Each row below holds a small network's activations on one input, seen along a few directions.
In each table, some parts of the input vary, and every possible input appears once, in random order.
A made-up example of a description, with smaller parts first: one of 5 places around a ring, together with either a single point or one of 11 places along a line or (one of 3 separate values, together with one of 6 places along a line).
Shared parts are said once, and a part with two or three values counts as separate values.

Other details of the inputs vary at random and push rows far along two fixed directions, the same in every table; ignore that.

Table:
x1: -120 281 -554 320 360 -171 -234 490 131 51 169 -95 18
x2: 123 -688 165 -644 -725 161 425 -146 246 -9 -348 151 539
x3: -245 -167 -183 141 -38 188 143 216 117 -125 182 -59 222
x4: -174 143 -622 646 310 -280 -126 343 258 139 -16 -165 -51
x5: 230 122 559 -321 -85 16 -173 -601 -323 10 70 73 -298
x6: 68 262 222 41 194 -79 -28 -395 -263 -38 -171 -84 -453
x7: 200 238 301 62 144 -82 -130 -465 -365 29 67 -17 -409
x8: 44 -284 588 -412 -84 369 133 -452 -409 -259 73 50 -171
x9: 144 221 466 -406 34 42 -186 -461 -222 -88 77 103 -271
x10: -123 337 -575 791 399 -321 -193 443 119 207 196 -190 77
x11: 20 339 210 -127 282 -53 -269 -267 -232 -21 186 83 -250
x12: 195 395 376 70 209 -11 -93 -456 -385 28 0 -42 -417
x13: 13 -13 440 -59 291 114 136 -350 -626 -119 -52 335 -142
x14: -45 -206 -355 -21 -313 -126 -37 433 334 20 -182 -213 137
x15: -153 480 -631 533 579 -112 -204 577 197 90 147 -70 -4
x16: -169 -249 -200 -64 -324 51 366 239 353 100 104 19 356
x17: -61 110 118 55 452 58 89 -318 -609 9 -38 315 -56
x18: 131 286 366 -61 152 -58 -225 -440 -353 53 154 57 -291
x19: 189 -855 383 -472 -736 247 320 109 248 -183 -274 174 447
x20: 99 -136 -46 -26 -466 2 -49 264 526 122 -98 -116 411
x21: 10 -325 -212 -6 -475 -221 49 238 420 -26 -276 -244 206
x22: 119 -844 299 -409 -671 284 286 208 336 -221 -142 28 449
x23: 65 440 381 -195 280 50 -190 -359 -238 -47 85 59 -278
x24: -236 281 -753 616 473 -179 -210 541 163 174 68 -137 -114
x25: -193 -351 -101 -141 -504 180 315 161 329 -82 59 -1 336
x26: 100 267 90 -158 279 13 -191 -211 -254 -87 79 56 -406
x27: 32 -205 -238 -118 -447 24 49 368 461 -1 -313 -159 147
x28: -261 123 -493 365 429 -106 225 288 44 276 196 89 267
Each input here is: either one of 10 places around a ring or (one of 3 separate values, together with one of 6 places around a ring).
- Change only the place on the ring of 6 in x14. List by row number the other rows that result. => x1, x10, x11, x18, x21

Table:
x29: -26 -65 -262 -265 -362 -174 -134 146 622 -78 85 -175 100
x30: 19 -261 -265 123 -32 -95 324 330 308 244 4 46 526
x31: -191 712 -140 493 548 -15 -290 -39 29 248 267 -138 -182
x32: 75 547 -230 319 648 106 -218 124 -72 78 58 27 -377
x33: 305 -272 -125 193 -437 -295 -135 167 362 264 79 167 538
x34: 111 -269 -59 203 -413 -137 -281 103 557 95 294 33 503
x35: -93 -392 -144 230 -274 -37 293 259 371 -127 -313 -2 411
x36: 253 -118 617 -398 71 308 138 -288 -280 -223 -77 157 -2
x37: 190 -36 378 -331 -214 -229 -211 -499 -145 -191 -375 -233 -363
x38: 189 -60 417 -486 -106 377 -45 -370 -442 -253 -97 138 -82
x39: 75 22 456 -435 -172 -13 261 -424 -358 -49 -128 313 -26
x40: -29 -155 398 -270 -271 108 115 -512 -418 -218 -339 143 -201
x41: -253 407 -34 421 701 47 51 -78 -169 61 403 27 71
x42: 332 -368 -78 185 -345 -43 -384 405 471 3 69 122 475
x43: -69 -275 -95 195 -376 48 326 482 345 -135 24 -67 377
x44: -6 -512 -119 -116 -102 129 87 539 406 -2 -60 93 382
x45: 441 -183 677 -112 -376 -5 -170 -482 -303 -80 211 37 -280
x46: 156 -119 -326 -265 -264 -158 -218 456 518 -174 -135 -111 77
x47: -125 180 -177 284 639 -193 140 56 -291 309 216 171 -44
x48: -50 418 -299 342 409 -89 -73 125 -107 35 236 -183 -573
x49: 183 -107 260 -518 -198 116 189 -538 -485 31 -75 140 -23
x50: 166 -23 -331 -54 -384 -33 181 194 511 316 -215 20 238
x51: -41 -82 -317 -190 -338 22 -4 141 695 3 55 -111 85
x52: -131 288 -351 298 682 158 -233 198 -405 -34 211 58 -71
x53: -202 120 -85 446 579 -36 93 210 -277 124 354 -38 -279
x54: 145 160 508 -592 -271 -94 -265 -577 -23 -174 24 -169 -272
x55: -344 272 -209 595 561 -150 25 58 -280 -42 -41 136 -157
x56: -115 -210 486 -541 -63 179 54 -463 -196 -70 161 183 -166
x57: 40 -369 475 -239 50 45 189 -497 -336 -52 -216 87 -298
x58: 139 -107 -384 -143 -185 41 -89 446 551 -74 -145 -43 21
x59: -315 436 -46 407 601 14 45 2 -137 -18 358 113 58
x60: -93 -463 -261 322 -13 -34 241 297 354 65 -208 -105 368
x61: -314 394 -224 494 392 -7 -16 201 -425 -39 271 7 -219
x62: 68 -424 -101 -31 -55 188 138 504 413 -16 -55 32 482
x63: 104 -231 414 -612 -21 291 -98 -292 -403 -229 -49 219 -240
x64: 6 -357 289 -365 -129 99 68 -512 -412 -136 -241 76 -298
x65: 125 -73 -364 -267 -417 -336 8 225 454 135 -151 -45 181
x66: 42 -266 387 -453 -256 194 111 -331 -429 -175 83 4 -349
x67: 308 233 548 -500 -336 -136 -149 -489 -225 178 -239 14 -155
x68: 314 -210 471 118 -135 -145 -259 -545 -239 -23 -93 95 -187
x69: 20 654 -151 410 399 -161 -132 -8 -126 431 8 4 -137
x70: 42 -362 -374 -106 -477 -299 -35 272 595 -111 -363 -255 116
x71: -266 227 -511 626 688 -48 -98 -5 -452 68 55 -72 -174
x72: 293 92 283 -613 -238 -20 130 -568 -144 74 -176 129 -398
x73: 99 -40 -49 66 -498 -114 -148 386 383 33 -89 -352 120
x74: 182 -43 -167 -206 -293 -170 -337 395 441 -149 -198 -207 174
x75: -93 446 -113 507 436 -289 -377 -16 -152 125 -160 -239 -265
x76: 60 -8 499 -504 -131 291 -48 -286 -425 -295 -146 273 -131
x77: -272 -320 -221 63 -38 36 124 347 493 125 214 12 423
x78: -283 477 -172 433 781 14 -151 328 -303 -109 179 256 -106
x79: -272 -438 -361 -156 -393 121 40 338 531 6 117 -16 501
x80: -93 407 -106 373 567 -167 190 7 -304 106 139 197 89
x81: 44 -166 -132 211 -407 -36 -36 171 488 123 -453 -249 170
x82: -52 421 -266 249 359 -284 -194 154 -151 -71 264 -250 -530
x83: -228 240 -384 579 511 -16 -41 -65 -402 21 -37 -39 -111
x84: -51 -299 298 -208 100 12 91 -408 -388 -60 -175 131 -337
x85: 188 -131 622 -237 -148 224 331 -364 -344 -175 54 -35 -145
x86: 311 155 428 -603 -324 -243 -126 -508 -215 47 -214 -25 -221
x87: -143 30 557 -436 -175 186 113 -470 -178 -205 80 230 -48
x88: 40 -187 387 -443 196 200 -63 -146 -360 -138 8 265 -257
x89: -171 237 -343 186 537 -151 17 9 -400 223 186 178 -79
x90: -173 229 -312 401 411 81 -17 115 -450 16 330 -142 -213
x91: -128 388 -66 411 752 55 -45 274 -246 -127 173 193 -6
x92: -21 -9 -248 -40 -307 132 31 127 683 116 22 -117 184
x93: 268 55 471 -432 -369 -134 -150 -340 -188 -234 -51 -298 -436
x94: -12 -2 401 -460 -231 315 52 -614 -274 -156 104 52 4
x95: -148 229 -101 567 669 14 133 194 -291 113 364 -103 -187
x96: 192 -15 312 -449 -244 119 211 -554 -464 11 -109 171 21
x97: 131 -59 -72 151 -507 59 22 350 437 103 -111 -303 90
x98: 7 -84 576 -369 79 221 177 -542 -179 -49 197 92 -53
x99: -30 -508 -192 226 -265 7 311 276 441 -44 -305 -110 529
x100: -425 375 -246 317 341 53 -89 85 -93 10 287 105 107
x101: -211 451 -267 318 440 -147 44 30 -414 172 111 231 14
x102: 91 -277 -157 24 -231 -52 388 264 332 138 -85 45 639
x103: -193 -298 -351 -96 -358 203 53 198 378 -17 130 -96 521
x104: 67 -250 -284 121 -343 4 100 142 535 73 -430 -172 67
x105: -169 645 -40 293 414 -167 -434 -45 -6 152 239 -185 -141
x106: 161 22 -80 -79 -312 -48 -352 458 461 -11 -232 -170 290
x107: 186 27 -89 25 -285 129 -181 424 492 69 -248 -119 239
x108: -166 158 -224 170 560 -191 77 55 -343 260 181 216 -89
x109: 138 -148 -207 48 -471 116 152 317 484 63 -92 -241 -1
x110: -190 332 -314 503 384 78 -1 144 -410 1 300 -120 -148
x111: -18 -18 573 -290 -231 131 207 -314 -402 -267 27 128 -305
x112: -142 -515 -226 -15 -357 26 185 527 314 9 69 -66 205
x113: 38 -297 -334 -24 -326 -110 69 135 508 -42 -372 -163 -35
- Describe the family of inputs behind these rows. => one of 5 separate values, together with either a single point or one of 6 places around a ring or one of 10 places around a ring
- The inputs of x35 and x43 match in every part but the choice among 5 separate values. If x70 is changed in the same way as x35 into x43, which row does it become? => x82
- The inputs of x66 and x79 match in every part but the choice among 5 separate values. If x111 is changed in the same way as x66 into x79, which row does it become? => x87
- Change only the place on the ring of 10 in x60. List by row number the other rows that result. => x35, x40, x55, x57, x64, x71, x83, x84, x99
- Change only the choice among 5 separate values in x34. List by row number the other rows that result. => x33, x42, x45, x68
- Change only the choice among 5 separate values in x112. List by row number the other rows that result. => x56, x84, x88, x108

Table:
x114: -184 203 -123 158 547 5 28 -107 -494 -8 104 125 -228
x115: 40 408 49 -13 291 -99 -290 -191 -303 -2 126 -29 -401
x116: -111 52 -420 246 119 -32 -145 544 446 91 155 1 369
x117: 105 63 592 -379 101 51 201 -707 -634 -53 -130 268 -273
x118: 120 -224 346 -532 -555 170 71 -210 272 -123 22 -2 171
x119: -131 7 -291 449 281 -53 40 234 -5 182 247 56 268
x120: -305 221 -395 399 645 -90 57 162 -288 81 190 64 -134
x121: -90 -65 -215 8 -117 18 -148 325 329 -11 142 19 306
x122: -140 284 -249 275 250 31 -140 310 231 65 194 -23 181
x123: -98 -80 33 -93 -60 138 248 -98 -104 -26 -110 49 36
x124: -46 163 -95 128 128 -89 -106 123 138 109 131 47 263
x125: -150 286 -340 505 548 -194 -192 93 -258 36 35 -105 -294
x126: 162 -39 222 -375 -365 -26 -46 -208 89 -44 -42 -94 -185
x127: -52 21 -203 294 -41 -83 1 117 127 22 -177 -193 -54
x128: 216 -219 238 -539 -605 -18 -54 -145 218 -96 -134 -105 -74
x129: 49 228 267 -147 210 103 -119 -175 -111 -26 117 77 -124
x130: -215 -42 -260 146 212 -9 190 130 -63 61 68 34 26
x131: -127 322 -484 745 559 -308 -160 133 -97 254 71 -81 -160
x132: 248 -195 52 -332 -585 -4 -49 145 479 -23 -242 -127 143
x133: 179 -31 439 -238 -189 64 38 -445 -237 -118 -304 -69 -353
x134: 74 -112 511 -282 -164 247 168 -391 -298 -152 21 75 -79
x135: 146 -440 335 -329 -429 224 200 -3 121 -118 -126 81 241
x136: 143 392 362 -238 85 -19 -135 -504 -321 -31 92 -61 -509
x137: 154 64 734 -621 -106 178 -13 -714 -386 -161 137 131 -367
x138: 30 -455 -81 -33 -336 120 137 396 348 -46 -44 44 454
x139: 232 -253 8 -411 -623 -22 -130 131 409 -67 -212 -100 154
x140: 125 -423 367 -348 -517 261 217 -44 128 -143 -129 51 263
x141: -205 45 -281 451 265 22 81 302 55 41 273 -11 181
x142: -35 199 176 215 409 -32 29 -167 -425 53 169 150 -23
x143: 113 219 -38 66 -34 -213 -152 20 94 116 -47 -52 11
x144: -291 241 -558 534 701 -84 -18 355 -198 90 124 83 8
x145: 30 -254 -94 -226 -388 73 -107 299 466 -54 -1 26 406
x146: 30 12 -165 274 86 -104 -37 150 105 18 -213 -120 -98
x147: -49 440 261 -39 338 106 -128 -344 -299 -37 230 46 -254
x148: 101 363 68 -5 80 -33 -188 -85 -36 22 -8 -105 -251
x149: 143 430 359 -196 74 20 -158 -470 -320 -40 18 -75 -479
x150: -3 -383 -210 18 -429 -98 105 225 400 3 -217 -205 133
x151: 82 -256 -146 125 -385 -205 44 173 346 64 -329 -80 253
x152: 166 -120 712 -454 -7 234 27 -580 -584 -214 24 209 -287
x153: 20 -432 31 -312 -521 178 331 116 270 -68 -301 35 339
x154: -37 -497 -95 -61 -423 116 107 355 302 -89 -9 40 454
x155: 7 176 -78 231 353 -120 -169 -98 -285 -32 -86 -66 -337
x156: -61 -512 -96 -73 -427 86 173 352 346 -70 29 12 425
x157: 198 77 377 -143 143 -28 -61 -463 -423 -113 -201 -4 -504
x158: -28 -138 -81 -57 87 62 181 74 -63 -20 -105 114 69
x159: 65 -10 229 -97 62 -81 -40 -352 -317 -86 -113 -91 -443
x160: -93 -31 108 88 167 74 108 -58 -213 -34 220 72 -47
x161: 52 -228 -91 -151 -392 4 -12 142 448 114 57 24 452
x162: 85 368 -83 170 229 -202 -217 -146 -100 196 125 -39 -218
x163: -198 179 -314 240 257 -70 -159 314 194 53 292 -2 125
x164: -103 51 -285 354 101 -142 5 146 100 65 -64 -192 -80
x165: -233 116 -520 498 444 -132 97 227 -42 252 134 102 174
x166: -227 -130 -406 210 12 9 249 319 191 81 8 -17 256
x167: 155 276 56 -65 133 -85 -223 -65 -70 20 -1 -36 -270
x168: -58 -339 -233 -35 -218 77 266 359 323 15 -211 49 365
- The inputs of x145 and x152 match in every part but one. If x163 is changed in the same way as x145 into x152, which row does it become? => x156
- The inputs of x115 and x125 match in every part but one. If x149 is changed in the same way as x115 into x125, which row does it become? => x127
- Describe the family of inputs behind these rows. => one of 5 places around a ring, together with either one of 2 separate values or one of 9 places around a ring
- Change only the choice among 2 separate values in x162. List by row number the other rows that result. => x143
- Change only the place on the ring of 5 in x166. List by row number the other rows that result. => x118, x136, x141, x164
- List by row number the other rows that have the place on the ring of 5 in common with x144. => x114, x117, x120, x123, x130, x153, x158, x165, x166, x168

Table:
x169: -104 343 -318 397 413 -231 -122 -2 -198 141 25 -61 -218
x170: 301 -205 300 -551 -667 13 52 -202 282 -29 -271 -51 68
x171: -53 68 111 19 81 84 5 -37 -97 13 259 59 43
x172: 60 -461 -65 -192 -490 85 50 325 490 -25 45 26 565
x173: -248 374 -40 483 755 55 55 -123 -513 54 234 117 -206
x174: 90 76 203 -11 85 -115 -112 -316 -309 -19 -117 -5 -323
x175: 124 -250 386 -518 -231 116 200 -409 -253 -127 -215 57 -255
x176: 77 -326 42 -365 -709 112 19 210 529 -124 -121 -118 314
x177: 19 251 -355 408 185 -160 -211 370 226 163 0 -97 79
x178: -17 -90 280 -244 26 141 239 -321 -294 -21 -66 199 17
x179: 163 52 482 -637 -243 146 -72 -469 -159 -154 -47 52 -255
x180: 275 -218 404 -466 -630 41 43 -250 257 -80 -206 -117 3
x181: -224 -273 -580 487 40 -34 137 709 448 89 -3 21 624
x182: -114 257 -20 293 546 0 28 -149 -460 -29 109 -11 -442
x183: -111 -94 -600 293 -147 -60 -175 771 672 27 24 -134 484
x184: 70 18 333 -115 242 54 37 -345 -501 -109 -58 79 -445
x185: -167 439 -61 236 668 -33 -104 -98 -363 116 417 160 -157
x186: -141 38 -501 485 77 -213 -69 336 242 113 -10 -176 104
- Describe the family of inputs behind these rows. => one of 3 separate values, together with one of 6 places around a ring
- The inputs of x171 and x185 match in every part but the choice among 3 separate values. If x176 is changed in the same way as x171 into x185, which row does it become? => x179
- Change only the place on the ring of 6 in x184. List by row number the other rows that result. => x172, x174, x177, x181, x183
